Each row below holds a small network's activations on one input, seen along a few directions.
In each table, some parts of the input vary, and every possible input appears once, in random order.
Descriptions start from the smaller parts, as in this example, which fits no table here: ring(8) and (point or (values(2) and line(4)) or ring(11)).
Shared parts are said once, and a part with two or three values counts as separate values.
(in the rows, 128 means zero)

Other details of the inputs shift rows strongly along two fixed directions, in all tables alike. That doesn't count.

A family of inputs:
x1: [182 140 111 118 139 173 147 134  79 160 169 111  53 209]
x2: [ 99 100 124 137 152  74 118  99 149 117 116 134 195  14]
x3: [194 128 118  94 108 196 152 131 153 122 172 114  56 250]
x4: [193  79 149 116 200 116 160 198 168  91  92 166  60  80]
x5: [ 88  99 113 156 163  75 130  99 153 118 114 144 213  34]
x6: [ 66 134 133 126 142  55 100 136 156 103 107 143 181  40]
x7: [186 142 141 123 106 202 157 145  92 154 136 117  56 218]
x8: [196  92 137 132 208 127 181 178 169 109 100 192  89  96]
x9: [ 97  96 141 151 133  94 139 103 156 115  86 158 228  24]
x10: [ 77 134 131 144 144  67 110 117 157 113 103 155 202  47]
x11: [173 146 127 113 119 190 135 145  79 147 158 134  48 213]
x12: [231  65 131 126 230 116 223 165 177 125  89 150  99  79]
x13: [ 62 117 127 140 153  67 108 111 148 107 125 149 181  36]
x14: [107 114 135 138 140  71 141 104 160 124  83 135 228  32]
x15: [ 43 165 131 145  43 141  85  91  86 148 150  62 152 162]
x16: [189 157 133  95 113 166 127 163  96 153 143  91  34 197]
x17: [172 126 130 126 125 178 155 157  98 143 136  78  37 221]
x18: [ 61 105 138 139 140  65  91 128 152  94 111 122 163  30]
x19: [ 91 113 144 140 129  87 104 114 149 110 109 169 196  20]
x20: [ 57 113 126 155 152  66 112 126 165 102 113 138 183  38]
x21: [209 127 110  83 110 199 148 122 146 144 153 124  56 248]
x22: [182  82 137 136 207 120 171 196 169  93  92 174  77 106]
x23: [ 43 158 141 149  32 155  74 101  79 130 134  83 157 172]
x24: [ 49 111 138 143 133  77  90 135 145  84 108 156 178  49]
x25: [178  78 128 120 229  96 172 191 166  94 108 153  60  92]
x26: [219  68 127 104 199 129 214 155 236 102  86 179 106 138]
x27: [192  80 120 103 205 124 192 161 226  79 131 180  98 145]
x28: [191 155 137 109 112 174 157 163 104 157 128  86  48 220]
x29: [ 74 136 132 128 144  62 104 119 148 111 111 155 191  42]
x30: [216 130 124 109 114 205 145 131  74 163 151 118  59 197]
x31: [207 157 127 102 116 172 137 140  84 167 148 105  58 199]
x32: [ 60 170 122 139  49 154  70  80  61 149 166 120 170 161]
x33: [ 54 118 138 138 133  76  98 134 153  91 112 164 180  36]
x34: [ 85 110 149 154 126  92 130 112 158 113  92 163 217  34]
x35: [ 88 103 125 140 146  86 117 104 141 109 112 174 214  26]
x36: [ 47 167 126 131  45 135  57  92  76 145 167  66 132 144]
x37: [ 67 116 149 134 120  80  92 133 158  95 106 153 174  20]
x38: [ 75 177 107 125  58 136  76  68  59 162 161  89 184 161]
x39: [ 67 186 116 128  56 131  71  80  64 159 162  99 174 163]
x40: [ 61 165 126 151  48 148  93  70  74 163 155  74 175 163]
x41: [ 59 126 133 131 143  56  92 136 148  95 103 137 180  51]
x42: [213  86 133 136 214 128 191 177 167 116  99 197  99  95]
x43: [210 148 107 117 130 182 156 130  82 172 146 105  80 222]
x44: [210  81 122 137 236 109 199 172 173 120 108 173  92  88]
x45: [ 77 118 148 136 124  88  97 116 150 104 109 164 183  23]
x46: [ 56 156 100 130  43 158  83  53 133 137 159 114 191 212]
x47: [183 147 133 100 118 163 121 165  91 143 137  88  34 203]
x48: [175 149 121 120 128 169 134 163  92 145 136  97  50 229]
x49: [213  72 113  92 219 121 196 157 228  96 107 197  97 133]
x50: [200  84 153 125 196 124 197 197 184 103  80 167  76  90]
x51: [ 50 155 121 134  27 158  99  63 143 118 164  90 191 212]
x52: [ 87 176 118 121  44 140  70  67  63 165 155  77 178 147]
x53: [ 68 187 131 120  42 135  58  84  73 155 155  85 154 149]
x54: [193 131 102 115 141 180 154 124  74 164 169 101  60 208]
x55: [192  88 137 131 209 121 181 197 178 101  95 183  76  95]
x56: [185 145 137 114 116 172 150 164  98 147 121  83  48 227]
x57: [ 50 106 126 159 150  67 103 126 156  94 109 132 182  51]
x58: [221  79 134 117 226 105 186 173 172 119 108 164  75  64]
x59: [207 155 132 115 113 181 165 140  90 172 133  99  72 222]
x60: [195 157 137 112 114 179 158 145  96 164 132  98  60 219]
x61: [ 45 158 107 139  42 156  87  64 140 117 178 104 190 216]
x62: [167 140 116 112 135 169 139 156  90 146 165  97  26 209]
x63: [ 51 187 120 138  50 133  67 100  82 149 150  83 160 172]
x64: [ 72 158 112 152  49 166  81  67  63 157 156 109 190 164]
x65: [ 46 170 115 152  61 143  75  76  74 152 167  89 160 167]
x66: [ 55 169 126 132  50 141  62  76  70 151 169  79 143 145]
x67: [ 69 112 143 150 139  76 128 109 162 112 102 134 194  36]
x68: [223 102 128 124 224 105 194 178 171 125  95 177 101  98]
Description of these inputs: line(4) and (values(2) or (values(3) and line(5))).
Changing only the line(4) part turns x56 into x47. The same change can be made to x17. Which row results?
Answer: x18
Change only the values(3) part in x48. List by row number the other rows that result.
Answer: x22, x57
Change only the line(5) part in x5. List by row number the other rows that result.
Answer: x20, x44, x57, x65
Change only the values(2) part in x21. List by row number the other rows that result.
Answer: x3
Change only the line(4) part in x19. List by row number the other rows that result.
Answer: x32, x34, x42

A family of inputs:
x69: [ 78 131 128 139 136  83 102 123 124 116 125 133 164  66]
x70: [124 111 129 124 152  97 136 121 169 111 117 158 167  77]
x71: [184 116 134 117 153 158 163 163 136 127 124 141  66 164]
x72: [122 128 132 132 123 129 134 120 142 125 126 143 152 124]
x73: [ 55 161 133 145  72 119  79 100  84 146 143  87 159 112]
x74: [ 74 155 125 133  73 126  93  98 120 131 136 105 171 147]
x75: [166 154 118 109  94 184 124 123  95 152 162 105  73 224]
x76: [ 98 120 129 142 124 112 128 105 152 119 120 147 179  96]
x77: [137 121 129 125 132 135 133 144 136 119 125 118 102 154]
x78: [140 127 126 115 128 139 129 133 131 126 136 130 103 144]
x79: [ 61 163 136 138  69 119  77  96  78 146 137  91 166 112]
x80: [146 124 119 122 130 142 139 114 135 135 139 133 123 150]
x81: [181 110 134 123 156 157 159 165 136 120 126 137  63 164]
x82: [113 109 135 127 153  90 136 141 172 103 101 145 152  79]
x83: [ 66 156 134 141  60 128  76  94  78 146 132  99 176 113]
x84: [137 138 122 117 103 164 114 126 103 136 155 106  84 190]
x85: [211 118 135 116 168 151 165 170 113 142 113 126  57 144]
x86: [192 107 114 114 161 154 167 137 142 131 138 139  90 164]
x87: [115 107 131 136 161  87 124 139 145 110 104 162 162  53]
x88: [112 114 132 134 170  80 125 141 144 111 109 153 151  51]
x89: [121 107 127 134 154  96 147 121 176 113 105 148 169  88]
x90: [166  99 130 127 198  98 154 165 153 111 100 164 115  70]
x91: [163 102 138 128 175 112 163 157 177 107 102 168 125  90]
x92: [ 77 142 115 137  81 132 103  84 119 133 142 103 182 153]
x93: [156 156 118 124 111 179 123 140  67 161 167  92  49 217]
x94: [168  89 126 130 182 119 175 143 175 109 110 166 133  97]
x95: [ 57 163 134 140  70 115  77  98  78 143 141  87 163 111]
x96: [164 152 120 114  98 180 139 124 102 154 151  99  86 231]
What do these inputs look like to the network?
Answer: (values(2) and line(5)) or (values(3) and line(6))
Which of the alternatives is x83?
Answer: values(2) and line(5)
Change only the values(3) part in x77. List by row number the other rows that result.
Answer: x81, x84

A family of inputs:
x97: [ 49 158 137 143  61 127  76 107 104 127 132 104 164 136]
x98: [ 91 165 108 123  69 156  76  83  70 152 174 103 138 180]
x99: [ 56 135 112 133  57 141 103  61 165 116 151 111 201 179]
x100: [152  90 132 116 209  73 149 176 188  89 101 167 107  51]
x101: [180 129 106 110 118 178 171 107 157 138 148 126 118 242]
x102: [ 66 117 123 144 142  75 104 100 149 109 127 160 205  35]
x103: [207 114 138 122 173 136 177 168 135 140 101 130  78 130]
x104: [187  81 141 120 203 100 177 161 193 101  87 201 137  43]
x105: [ 88 152 125 139  89 130 100 103  82 151 138  88 146 138]
x106: [177 129 134 122 134 171 149 168 107 132 135 113  45 197]
x107: [173 113 127 130 151 153 156 142 122 131 130 146 101 144]
x108: [ 67 116 133 151 126  82 108 102 156 109 105 166 222  33]
x109: [ 76 153 124 131  92 129  88 117 100 129 155 102 121 150]
x110: [148  82 139 131 210  82 161 179 184  90  90 169 110  51]
x111: [189 137 122 116 150 153 154 149  98 156 143 102  58 174]
x112: [196 136 141 104 124 180 149 170 116 136 131 121  36 206]
x113: [107 150 140 127  87 124 108 110 109 143 118 106 158 113]
x114: [ 91 171 117 123  70 138  80  94  68 159 160  74 135 166]
x115: [199 121 134 124 157 152 170 161 111 145 119 112  68 157]
x116: [ 63 110 126 150 138  80 106 102 146 108 115 160 210  36]
What do these inputs look like to the network?
Answer: values(2) or (values(3) and line(6))
Change only the values(3) part in x104. List by row number the other rows that result.
Answer: x112, x113
Change only the line(6) part in x112. List by row number the other rows that result.
Answer: x97, x100, x106, x109, x110
